These are the activations of a small network on made-up records, seen along a few directions, one row for each record.
Each row is followed by the record's values for the fields K, U, J, E, M, B.
A field that a record lacks is written none.
The largest differences between rows may come from other fields.
(in the rows, 500 means zero)
Strong random noise was added to every row along 8 fixed directions; ignore it. To show where, here is one row again and again, with new noise each time:
[633 547 469 369 445 542 527 699 495 504 412 510 531 509 557 520 440 614
 683 461 636 616 435 544]
[474 395 438 416 174 470 454 614 532 547 499 614 635 493 501 442 268 695
 684 420 664 621 360 311]
[633 614 494 420 527 481 349 656 322 574 468 575 585 462 660 502 524 717
 663 518 543 486 600 609]
[644 378 580 491 507 310 512 341 349 647 573 585 565 431 561 528 520 450
 456 613 306 592 426 509]
[843 511 314 548 323 270 595 637 385 558 480 603 562 280 667 619 566 546
 426 751 686 484 512 582]
[437 644 391 686 565 615 430 547 454 529 482 407 425 495 657 536 740 540
 639 549 445 401 635 743]
[598 499 629 358 697 410 672 406 480 569 508 453 392 500 465 593 468 285
 371 580 234 451 468 652]
[494 471 634 422 565 541 291 365 365 578 529 606 613 475 594 440 363 612
 560 456 351 443 545 498]
[527 375 488 586 493 667 762 385 517 587 426 395 560 509 522 370 410 362
 515 420 531 560 273 422]
[387 510 465 684 558 638 484 312 531 509 513 431 436 451 591 512 557 387
 456 548 349 319 565 641]

[531 440 564 325 509 310 665 538 450 669 523 586 548 517 365 399 407 509
 507 463 467 550 421 359] => K: none / U: none / J: j2 / E: e2 / M: m1 / B: b1
[462 666 402 608 565 755 543 689 628 487 376 370 421 529 538 446 736 586
 818 416 693 623 511 567] => K: none / U: none / J: j1 / E: e2 / M: m1 / B: b3
[676 704 477 339 726 604 811 790 366 641 329 391 561 525 521 317 493 554
 570 385 733 378 536 528] => K: none / U: none / J: j2 / E: e1 / M: m2 / B: b3
[610 531 543 455 528 513 378 477 597 425 523 582 456 382 572 641 585 521
 558 602 463 593 581 624] => K: none / U: none / J: j2 / E: e2 / M: m2 / B: b5
[425 642 441 643 733 442 252 474 332 506 559 507 413 519 593 571 827 560
 518 585 308 366 796 738] => K: none / U: none / J: j2 / E: e1 / M: m1 / B: b6
[642 501 724 292 622 565 479 440 417 556 457 538 601 507 548 448 418 513
 604 432 454 688 433 483] => K: k2 / U: none / J: none / E: none / M: m1 / B: b3
[458 301 737 547 620 438 215 124 290 528 626 570 597 583 526 481 564 448
 452 473 152 708 455 422] => K: k1 / U: u5 / J: none / E: none / M: m1 / B: b6
[768 340 376 654 315 427 594 425 538 393 466 530 583 353 530 518 553 422
 393 609 788 681 400 377] => K: k1 / U: u2 / J: none / E: none / M: m1 / B: b3
[244 526 371 619 227 492 289 644 553 453 565 519 521 591 453 423 571 733
 715 397 683 551 590 386] => K: k1 / U: u2 / J: none / E: none / M: m1 / B: b1
[411 463 498 441 514 496 495 472 633 368 501 467 383 569 396 603 469 372
 441 508 422 531 495 521] => K: k1 / U: u4 / J: none / E: none / M: m1 / B: b6
[446 585 657 302 605 533 363 584 500 525 500 522 494 557 443 446 555 634
 766 383 451 669 586 471] => K: none / U: none / J: j2 / E: e2 / M: m1 / B: b6
[330 599 554 452 522 335 340 514 411 642 621 593 496 467 473 465 517 628
 531 526 349 351 691 439] => K: none / U: none / J: j1 / E: e2 / M: m1 / B: b6
[394 376 437 627 323 451 677 459 531 703 555 530 586 451 478 392 422 524
 529 494 504 531 329 285] => K: none / U: none / J: j1 / E: e2 / M: m2 / B: b5
[330 493 573 564 317 445 556 438 513 635 628 452 483 494 551 522 540 467
 581 553 350 556 449 476] => K: k2 / U: none / J: none / E: none / M: m1 / B: b4
[618 313 600 472 302 372 480 398 577 451 579 563 514 471 508 656 491 423
 494 610 418 796 337 469] => K: k1 / U: u1 / J: none / E: none / M: m1 / B: b5
[315 353 671 390 510 639 176 333 427 517 543 652 678 568 543 367 174 685
 559 308 368 451 471 326] => K: k1 / U: u4 / J: none / E: none / M: m2 / B: b4
[514 489 519 481 364 562 298 425 640 303 528 544 475 397 550 651 454 476
 456 562 538 520 536 525] => K: k1 / U: u5 / J: none / E: none / M: m2 / B: b6
[443 564 382 550 526 317 511 579 421 496 533 486 401 568 415 537 590 503
 371 540 460 304 664 594] => K: k1 / U: u3 / J: none / E: none / M: m1 / B: b1
[593 471 647 353 483 363 357 386 456 460 589 625 546 389 565 674 312 471
 257 643 325 375 546 537] => K: k1 / U: u5 / J: none / E: none / M: m2 / B: b5
[441 521 426 726 390 737 526 536 432 502 452 360 606 504 677 387 589 556
 591 419 693 544 438 441] => K: k1 / U: u5 / J: none / E: none / M: m1 / B: b4
[694 359 526 513 505 264 481 303 464 425 547 606 468 410 493 680 576 316
 269 722 346 602 463 563] => K: k1 / U: u1 / J: none / E: none / M: m1 / B: b1
[680 541 502 634 651 640 519 376 331 534 428 470 581 382 723 487 623 446
 468 585 507 491 513 616] => K: k2 / U: none / J: none / E: none / M: m1 / B: b6
[352 546 526 455 317 361 528 439 532 598 633 608 542 389 452 464 263 493
 360 568 406 197 566 392] => K: k2 / U: none / J: none / E: none / M: m2 / B: b2
[669 349 509 599 488 624 388 153 563 364 457 628 562 303 587 548 367 382
 344 615 509 486 454 521] => K: k2 / U: none / J: none / E: none / M: m1 / B: b2
[301 594 642 368 670 521 507 513 528 597 546 459 375 593 432 477 519 495
 599 419 262 438 598 564] => K: none / U: none / J: j1 / E: e2 / M: m1 / B: b4
[744 486 368 548 608 326 478 552 295 486 455 576 510 520 505 547 679 558
 416 578 549 540 536 605] => K: k1 / U: u3 / J: none / E: none / M: m2 / B: b2
[378 551 550 314 479 561 356 546 643 510 482 642 503 429 429 463 252 669
 621 416 512 380 565 407] => K: none / U: none / J: j1 / E: e2 / M: m2 / B: b3
[226 504 416 680 440 560 370 497 446 514 532 444 512 621 493 413 578 582
 557 409 459 414 540 486] => K: k1 / U: u5 / J: none / E: none / M: m2 / B: b1
[377 622 342 511 530 518 271 651 559 391 464 592 386 528 465 546 569 682
 630 501 537 394 688 636] => K: none / U: none / J: j2 / E: e2 / M: m1 / B: b2
[503 648 527 423 593 458 414 617 500 471 504 449 431 521 486 545 646 561
 563 497 481 474 670 599] => K: k1 / U: u2 / J: none / E: none / M: m2 / B: b6
[375 478 508 418 506 376 567 565 498 548 538 468 458 660 288 412 426 495
 483 398 453 484 479 404] => K: k1 / U: u2 / J: none / E: none / M: m1 / B: b2
[694 468 559 481 568 464 498 295 613 497 507 604 463 268 544 576 477 403
 408 645 469 471 519 502] => K: none / U: none / J: j1 / E: e2 / M: m2 / B: b6
[367 611 512 435 432 458 834 710 457 683 496 327 533 586 414 320 399 486
 502 386 607 350 417 369] => K: k1 / U: u5 / J: none / E: none / M: m2 / B: b1
[418 559 536 488 336 558 357 650 465 489 532 481 576 559 591 531 512 667
 667 449 562 625 481 473] => K: k1 / U: u5 / J: none / E: none / M: m1 / B: b5
[378 511 348 585 377 683 493 645 774 301 444 376 331 596 495 658 625 465
 673 475 594 667 435 626] => K: k1 / U: u4 / J: none / E: none / M: m2 / B: b4
[523 630 428 418 366 419 562 794 353 747 489 607 662 377 601 345 335 802
 592 477 724 295 564 339] => K: none / U: none / J: j1 / E: e2 / M: m2 / B: b4
[459 681 479 482 405 259 686 738 441 691 608 419 433 510 514 552 712 505
 639 590 399 523 539 575] => K: k2 / U: none / J: none / E: none / M: m2 / B: b6
[627 436 630 437 555 592 340 311 523 382 471 590 604 418 518 448 402 510
 445 458 586 564 526 408] => K: k1 / U: u2 / J: none / E: none / M: m1 / B: b1

Here are new rows. What are their fields?
[566 459 527 641 528 610 383 466 401 474 492 438 561 552 615 461 704 572
 655 445 555 746 484 498] => K: k1 / U: u2 / J: none / E: none / M: m1 / B: b4
[474 495 418 613 369 516 411 428 564 421 508 525 511 404 523 534 498 496
 431 570 561 418 508 496] => K: k1 / U: u5 / J: none / E: none / M: m2 / B: b2
[524 559 422 524 525 473 268 464 626 430 503 667 399 354 504 617 576 599
 575 618 460 453 633 620] => K: none / U: none / J: j1 / E: e2 / M: m2 / B: b2
[547 580 549 297 498 522 599 712 434 499 434 454 539 605 468 427 384 600
 538 343 670 521 511 417] => K: k1 / U: u3 / J: none / E: none / M: m1 / B: b4
[618 603 525 332 641 502 274 652 332 414 422 606 591 542 523 472 427 717
 514 430 629 448 657 514] => K: k1 / U: u2 / J: none / E: none / M: m1 / B: b1
[477 613 517 307 661 507 715 546 620 552 433 498 428 429 344 431 245 421
 340 479 504 182 537 463] => K: none / U: none / J: j1 / E: e2 / M: m2 / B: b2
[558 520 292 630 396 554 384 558 541 345 441 540 512 403 602 575 539 553
 459 592 707 417 594 541] => K: k1 / U: u4 / J: none / E: none / M: m1 / B: b6
[601 385 484 392 503 487 445 449 506 416 437 625 586 497 431 468 288 523
 422 475 582 532 411 386] => K: k1 / U: u4 / J: none / E: none / M: m1 / B: b2
[537 424 289 800 461 450 658 443 289 632 501 449 587 473 610 373 557 501
 304 526 575 269 509 458] => K: k1 / U: u3 / J: none / E: none / M: m2 / B: b4
[724 246 476 624 383 317 571 261 449 498 578 616 588 342 580 597 482 327
 217 726 458 603 363 433] => K: k1 / U: u4 / J: none / E: none / M: m1 / B: b5
[746 525 572 524 730 539 690 465 360 544 429 351 512 496 594 521 694 329
 439 545 453 629 391 604] => K: k1 / U: u5 / J: none / E: none / M: m2 / B: b6
[446 561 528 394 597 807 295 447 667 254 400 506 480 485 497 479 233 546
 444 352 640 250 648 511] => K: k1 / U: u2 / J: none / E: none / M: m2 / B: b6
[722 477 571 307 519 173 496 580 417 557 556 611 511 462 452 592 561 508
 480 628 462 646 503 526] => K: k1 / U: u4 / J: none / E: none / M: m2 / B: b1
[581 582 657 453 703 659 484 414 525 407 475 410 431 471 612 637 516 354
 370 566 341 418 535 712] => K: k1 / U: u5 / J: none / E: none / M: m2 / B: b5
[522 646 495 403 656 871 483 468 733 196 336 428 422 383 541 573 273 358
 321 481 677 182 648 607] => K: k1 / U: u4 / J: none / E: none / M: m1 / B: b6
[731 390 540 651 480 373 713 274 347 622 554 466 639 328 559 405 564 315
 246 631 566 489 451 327] => K: k1 / U: u2 / J: none / E: none / M: m1 / B: b6
[509 607 420 470 543 383 567 719 416 554 493 460 469 564 449 456 568 586
 511 484 581 385 588 548] => K: k1 / U: u2 / J: none / E: none / M: m2 / B: b1
[701 363 603 461 667 517 552 267 488 554 445 610 570 389 458 410 432 430
 463 508 468 642 360 383] => K: none / U: none / J: j1 / E: e2 / M: m1 / B: b2
[333 583 436 483 504 371 521 605 654 544 567 477 269 507 423 654 657 484
 571 588 301 458 592 651] => K: none / U: none / J: j1 / E: e2 / M: m2 / B: b4
